Each row below holds a small network's activations on one input, seen along a few directions.
In each table, some parts of the input vary, and every possible input appears once, in random order.
Descriptions start from the smaller parts, as in this example, which fits no table here: values(2) and (point or line(9) or (line(6) and ring(8))).
Shared parts are said once, and a part with two or three values counts as separate values.
In the rows, zero is written as 128.

Other details of the inputs shift rows strongly along two fixed directions, in all tables alike. That doesn't count.

Table:
R1: [164 150 146 109 165 106 109 143 142 114 105]
R2: [182 126 134 175 152 127 116 167 153 136 129]
R3: [130 119 131 122 116 132 140 124 115 134 144]
R4: [ 99 124 107 100  99 131 133 111 119 132 127]
R5: [136 106 115 157 122 138 130 119 127 155 133]
R6: [ 90 113 102 138 106 148 132 120 127 156 115]
R7: [170 143 137 134 136 109 106 167 134  94 126]
R8: [ 99 136 122 111  98 132 145 102 111 144 129]
R9: [155 117 141 156 164 141 122 140 146 124 118]
R10: [183 150 134 163 184 107  99 154 165 129 124]
R11: [142 136 141 143 165 120 123 126 135 130 136]
R12: [114 136 121 111 105 145 126 128 115 119 135]
R13: [111 123 104 142 108 153 118 118 124 140 126]
R14: [155 151 167 128 150 110 113 152 164 113 126]
R15: [124 135 158  86 139 111 122 138 130 117 116]
R16: [119 148 139  76 101 110 141 102 113 115 141]
R17: [106  66  75 214 123 177 149 137 130 173 127]
R18: [136 149 134 120 118 121 115 128 126 127 123]
R19: [110 121 109 110 103 148 137 115 108 126 144]
R20: [110  92 106 149 109 142 150 124 106 141 139]
R21: [117 115 121 114 110 124 149 127 112 114 143]
R22: [182 127 132 173 151 115 104 179 146 116 120]
R23: [107 123 139  96 138 131 139 107 108 123 118]
R24: [ 93  70  72 239 121 174 135 107 129 154 129]
R25: [168 132 123 157 183 116 105 149 154 138 114]
R26: [123 138 136  87 110 104 138 122 130 120 130]
R27: [105 159 159  84 124 122 147  97 115 105 134]
R28: [155 124 124 162 137 141 111 157 139 135 128]
R29: [ 84 121 124 103 137 135 147  93  99 139 131]
R30: [172 132 155 163 130 104 106 127 124  92 125]
R31: [100 124 144 105 121 141 136 126 132 127 125]
R32: [123 140 134 112 113 110 135 128 131 137 118]
R33: [120 121 128 115 112 116 137 120 124 142 126]
R34: [ 95 125 109 142 130 157 141 102 139 145 124]
R35: [104  98  96 164 139 174 134 118 141 155 115]
R36: [119 142 143  75 103 119 147 115 109 108 150]
R37: [117 166 143  68 102 104 118 126 120 104 119]
R38: [115 142 127  79  99 113 141 122  96  93 142]
R39: [139 127 113 131 118 132 117 121 126 129 132]
R40: [169 157 168 125 166  89 104 160 158 115 133]
R41: [105 124 138 110 140 120 129 130 126 139 128]
Each input here is: values(2) or (values(3) and ring(5)) or (line(4) and ring(6)).
Which of the alternatives is R27? -> values(3) and ring(5)
Change only the ring(5) part in R25. List by row number the other rows that result. -> R1, R10, R34, R35
Change only the values(3) part in R11. List by row number the other rows that result. -> R10, R40

Table:
R42: [167 136 140 146 155 112 105 156 157 130 117]
R43: [105  87  95 174 115 168 137 122 120 145 131]
R44: [155 162 165 104 148  97 114 134 134 101 123]
R45: [167 145 152 109 127  98 118 156 131 101 131]
R46: [104 100 101 160 116 160 138 110 118 143 134]
R47: [137 126 127 133 145 133 117 144 146 139 118]
R48: [ 93 104  92 147 104 161 140 107 116 147 132]
R49: [101 103  97 164 122 162 135 111 133 157 125]
R50: [143 108 108 170 127 144 117 146 139 131 125]
R51: [124 140 139 106 123 112 136 118 113 116 134]
R52: [108 135 129 113 115 128 138 105 109 122 131]
R53: [ 90 138 140  85 116 122 148 101 107 123 133]
R54: [117 105 108 147 122 141 136 121 125 149 129]
R55: [133 152 152  91 124 103 133 125 124 116 132]
R56: [113 118 106 146 119 143 129 115 125 140 125]
R57: [132 111 118 150 129 136 132 130 125 132 137]
R58: [157 122 133 159 168 133 110 149 151 129 118]
R59: [143 153 141 103 121 104 120 132 125 115 126]
R60: [ 79 156 148  35 103 115 153  99  97 114 132]
R61: [127 112 125 143 153 141 129 135 137 138 124]
R62: [ 99 122 127 109 120 132 142 112 121 140 129]
R63: [144 105 109 166 124 143 118 152 139 138 126]
R64: [179 146 157 139 160  99 113 153 148 112 128]
R65: [138 153 151 111 134 110 125 122 127 110 129]
R66: [ 95 113 107 134 129 157 133 115 130 148 120]
R67: [141 132 134 115 119 115 129 133 124 121 136]
R68: [171 136 136 154 149 115 107 156 156 132 122]
R69: [167 139 139 151 159 114 103 150 156 124 116]
R70: [110 150 132  80  94 117 136 115 106 116 136]
R71: [102 129 131  96 100 127 147 115 100 112 139]
What do these inputs look like to the network? -> ring(5) and line(6)
The inputs of R71 and R63 match in every part but the ring(5) part. If R51 is changed in the same way as R71 into R63, which row does it become? -> R59
Change only the ring(5) part in R46. List by row number the other rows that result. -> R48, R57, R67, R70
Change only the ring(5) part in R66. List by row number the other rows that result. -> R47, R58, R60, R61

Table:
R72: [168 148 137 142 120  81 124 143 108  79 130]
R73: [243 136 139 165 192  83  56 193 185 125 105]
R74: [ 53  93  93 145 111 187 147 117 145 199 104]
R75: [160 127 118 162 142 102 128 129 114 148 130]
R76: [ 21  63  72 113  99 154 158  82  83 170 120]
R77: [165 236 189  39  85  36 110 127 133  55 131]
R78: [139  41 112 192 157 146 133 139 153 176 133]
R79: [211 161 148 179 190 108  71 209 204 121 115]
R80: [159 127 188  79 163 104 148 157 134 111 127]
R81: [ 82 106  88 118  80 194 134  99 100 125 135]
R82: [130 114 134 120 162 124 129 154 132 130 102]
R83: [ 94 162 189  31  75 118 153 103  64  63 160]
R84: [109 100 129 138 149 151 158 134 129 130 158]
R85: [149 156 154 137 114 130  93 158 154 101 120]
R86: [ 60 171 113  29  31 116 161  53  56  87 150]
R87: [194 143 124 197 153 108  92 161 191 173 124]
R88: [106  99 121 142  81 138 174  96  98 117 153]
R89: [ 73 111 112 128  98 137 126 115 143 173 108]
R90: [ 60  36  29 189 125 242 146 108 136 222 106]
R91: [ 82 167 142  48 117 110 156 119  86  82 131]
R92: [145 201 197  41 105  67 110 141  81  31 125]
R93: [143 140  96 120 118 128 119 107 117 156 140]
R94: [221  99 141 218 175 110 124 166 161 163 155]
R95: [164 122  92 154 165 158 110 162 168 128 124]
R96: [ 69 138 144 172 193 168 139  27 126 135 114]
What do these inputs look like to the network? -> point or (line(4) and ring(6))
Change only the ring(6) part in R77. List by row number the other rows that result. -> R74, R79, R85, R87, R89

Table:
R97: [ 90 153 145  46  84 117 138 125 101 101 133]
R98: [ 94 142 121  53  84 126 136 107  98 123 131]
R99: [101  97  90 145 103 157 127 133 123 148 117]
R100: [150 128 113 162 121 137 106 150 149 133 115]
R101: [175 172 166  56 124  76 123 144 113  78 139]
R102: [122 123 111 123 129 125 117 141 136 151 116]
R103: [102 103 127 153 128 141 146 104 138 160 130]
R104: [156 130 113 167 146 128 101 153 161 154 113]
R105: [121 177 166  49 110  95 133 128 133 119 124]
R106: [ 94 112 111 138 168 156 124 111 148 144 121]
R107: [126 142 135 119 108 133 121 141 135 119 128]
R108: [134 108 122 131 140 133 125 155 155 161 118]
R109: [209 134 122 191 168 120  93 159 162 123 124]
R110: [134 188 152  78 129  85 124 114 115  97 128]
R111: [ 19  74  62 163  76 214 175  72  94 167 142]
R112: [154 101 128 147 154 127 136 158 150 145 130]
R113: [194 167 187 115 199  91  93 154 158  85  92]
R114: [162 102 121 189 147 132 119 147 131 126 130]
R115: [208 106 129 196 172 122 103 161 149 128 132]
R116: [ 87  94 117 144 109 160 156 108  98 131 148]
R117: [140 120 136 167 190 156 112 144 147 139 115]
R118: [115 183 147  38  83 103 129 107 106 103 130]
R119: [182 182 179  87 130  71 107 127 126  81 135]
R120: [183 108 120 212 183 137 111 162 179 156 120]
R121: [ 96 139 131 115 114 117 139  90 112 133 131]
R122: [115  95 106 168 141 142 138 115 118 156 134]
R123: [125 132 158  99 136 110 148 118 117 128 141]
R124: [138 125 107 173 129 140 121 129 132 125 123]
R125: [107  95  98 145 108 149 145 128 111 131 132]
R126: [ 46  85  77 120  94 164 167  88  92 165 138]
R127: [128 117 135 163 123 136 127 125 132 120 136]
R128: [ 91 124 133  83  95 131 156 120  96 104 147]
R129: [124 167 159  89 102  92 128 105 107  87 131]
What do these inputs look like to the network? -> values(3) or (line(5) and ring(6))

Table:
R130: [ 67 132 150  92  99 144 155  98  78 103 135]
R131: [154 107 139 188 162 135 125 131 137 100 124]
R132: [ 87 120 135  99  87 104 152 102 103 152 136]
R133: [105 110 113 188 111 165 117 130 134 142 121]
R134: [148 133 144 154 215 135 112 123 151 146 113]
R135: [155 129 128 198 137 135 110 132 159 113 115]
R136: [ 76 117 148 123  98 142 158 119 109 137 138]
R137: [158 164 169  83 133  74 132 133 126  87 154]
R138: [ 99 117 112 111  98 136 170 122 107 145 156]
R139: [131  97  95 139 113 145 138 102 101 148 141]
R140: [118 110  99 160 106 181 116 137 151 152 121]
R141: [166 103 140 157 140 149 122 176 172 150 132]
R142: [ 89 131 109  88 103 143 161 102  74 114 155]
R143: [154 187 159  86 107  66 100 127 122  97 119]
R144: [135 151 122 157 179 141 106 113 175 162 103]
R145: [175 172 143 127 135  98 100 136 138  87 134]
R146: [140 162 171  38 128  81 120 164 141  98 126]
R147: [111  86 127 186 125 148 152 115 144 141 131]
R148: [ 80 112 112  74 119 151 137 127 106 121 124]
R149: [145 126 147 161 202 123 121 131 178 174 116]
R150: [ 95 113 121 108 108 123 138  95  88 132 129]
R151: [178 176 133 130 125 104 107 158 134 102 137]
R152: [ 86 111 112  92 111 120 151 121 112 148 117]
R153: [168 110 121 170 170 131 114 138 128 104 144]
R154: [189 105 122 169 133 110 125 149 153 162 139]
R155: [157 171 164  47 146  72 117 146 103  75 110]
R156: [179 151 117 142 116 105 102 132 138 128 127]
R157: [114  91 112 139 125 185 137 134 125 140 131]
R158: [ 81 124  93 103  99 156 120 127 131 137 113]
R159: [ 98 122  85 131 110 141 126 121 122 144 101]
The inputs of R141 and R157 match in every part but one. If R149 is changed in the same way as R141 into R157, which row does it become? -> R134
What do these inputs look like to the network? -> values(3) and (point or ring(9))
Change only the values(3) part in R150. List by row number the other rows that result. -> R132, R143
Change only the values(3) part in R139. List by row number the other rows that result. -> R154, R156

Table:
R160: [110  71  74 181 157 168 150 106 123 180 123]
R161: [121 141 186  64 143  99 134 129 100  96 136]
R162: [162 120 100 182 126 117  82 164 154 129  95]
R163: [153 172 161 140 127 105 121 135 110  73 152]
R164: [134 205 175  58 128  99 104 100 135 105 120]
R165: [123 118 132 130 168 147 134 130 125 116 114]
R166: [140 165 189 105 147 112 114 129 163 127 121]
R167: [249 149 138 172 167  99  57 208 177 114 106]
R168: [145 177 147 128 114  98 119 115  98  75 151]
R169: [194 107 143 167 122 106 128 144 134 100 147]
R170: [116  92  75 182  96 137 120 129 133 172 107]
R171: [ 35  84 110 108 115 186 157  84  74 141 132]
R172: [163 123 113 186 175 130 114 127 168 162 119]
R173: [174 129 145 149 121  77 106 169 155 127 110]
R174: [149 128 123 132  95 132 129 112 100  84 141]
R175: [174 151 133 162 183 122  94 136 168 120 108]
R176: [118 110  92 156 125 178 125 161 143 153 113]
R177: [105  91  49 177 112 192 125 139 137 177 115]
R178: [156  70 120 204 121 159 137 142 132 121 144]
R179: [186 159 176  80 164  66 106 138 111  99 132]
R180: [106 103 119 134  80 163 149 101  93  95 145]
R181: [128 123  92 105 111 128 127 136 130 141 146]
R182: [159 126 146 173 156 125 116 129 183 168 124]
R183: [137 139 116  97  93 114 122 131 114 147 128]
R184: [ 34 112  86 115 114 166 151  62  93 145 119]
R185: [ 86  91 112 179 153 175 144 111 154 169 120]
R186: [ 75 112 124  83 125 128 176  86  95 142 136]
R187: [ 90  84 124 117 130 136 158 102  96 153 143]
R188: [106 142 142 120 156 131 128 121 127 111 113]
R189: [ 91 106 120 113  89 155 143 132 118 152 131]
R190: [129 166 149  99 128 113 124  95 142 147 124]
R191: [101 137 136  59  71 112 152 116 103 139 139]
R192: [140 152 131 148 108 108 135 106  97 113 157]
R193: [127 160 148  53  63  95 157  85  69  76 154]
R194: [166 169 123  88 117 100 120 155 130 135 126]
R195: [107  83  86 177 108 190 121 148 136 168 117]
R196: [196 130 172 146 204 101 114 174 160 105 114]
R197: [ 80 152 147  23  89 117 151 129 109  97 152]
R198: [124  89 115 183 167 129 138 126 150 162 123]
R199: [116 178 165  84 149 120 126 116 135  98 115]
R200: [125  92 106 159 156 154 112 122 113 136 123]
R201: [115 112 103 157 155 129 132 107 129 158 121]
R202: [129 124 142 140 110 107 115 161 145 124 108]
R203: [163 111 111 165 186 139 109 139 141 126 110]
R204: [104 143 163  96 151 107 138 121 127 112 122]
R205: [133 153 165 141 119 106 140 126 106  91 158]
R206: [113  93 102 212 114 145 152 112 115 147 161]
R207: [118 110 109 104 110 125 142 140 138 139 151]
R208: [102 136 119  80 108 145 126 142 128 106 136]
R209: [156 150 148 101 130 116 127 180 147 122 122]
R210: [115 175 168  62 132  84 148  94 130 114 133]
R211: [104 141 128 108  87 117 116 138 124 107 102]
R212: [ 75 125  83  75  87 154 132 109 110 123 143]
R213: [209 131 131 156 155 101 111 199 175 146 123]
R214: [ 74 129 129 128 120 178 132  92 139 155 115]
The inputs of R164 and R214 match in every part but one. If R162 is changed in the same way as R164 into R214, which row does it become? -> R211
What do these inputs look like to the network? -> ring(5) and (values(2) or line(4) or line(5))
A walk changes only the ring(5) part. It starts at R163 and steps to R168. List the rest of the walk in order. -> R192, R206, R205
Change only the values(2) part in R206. List by row number the other rows that result. -> R169
List by row number the other rows that have the ring(5) part in common with R204. -> R161, R166, R178, R185, R189, R196, R197, R202, R205, R209
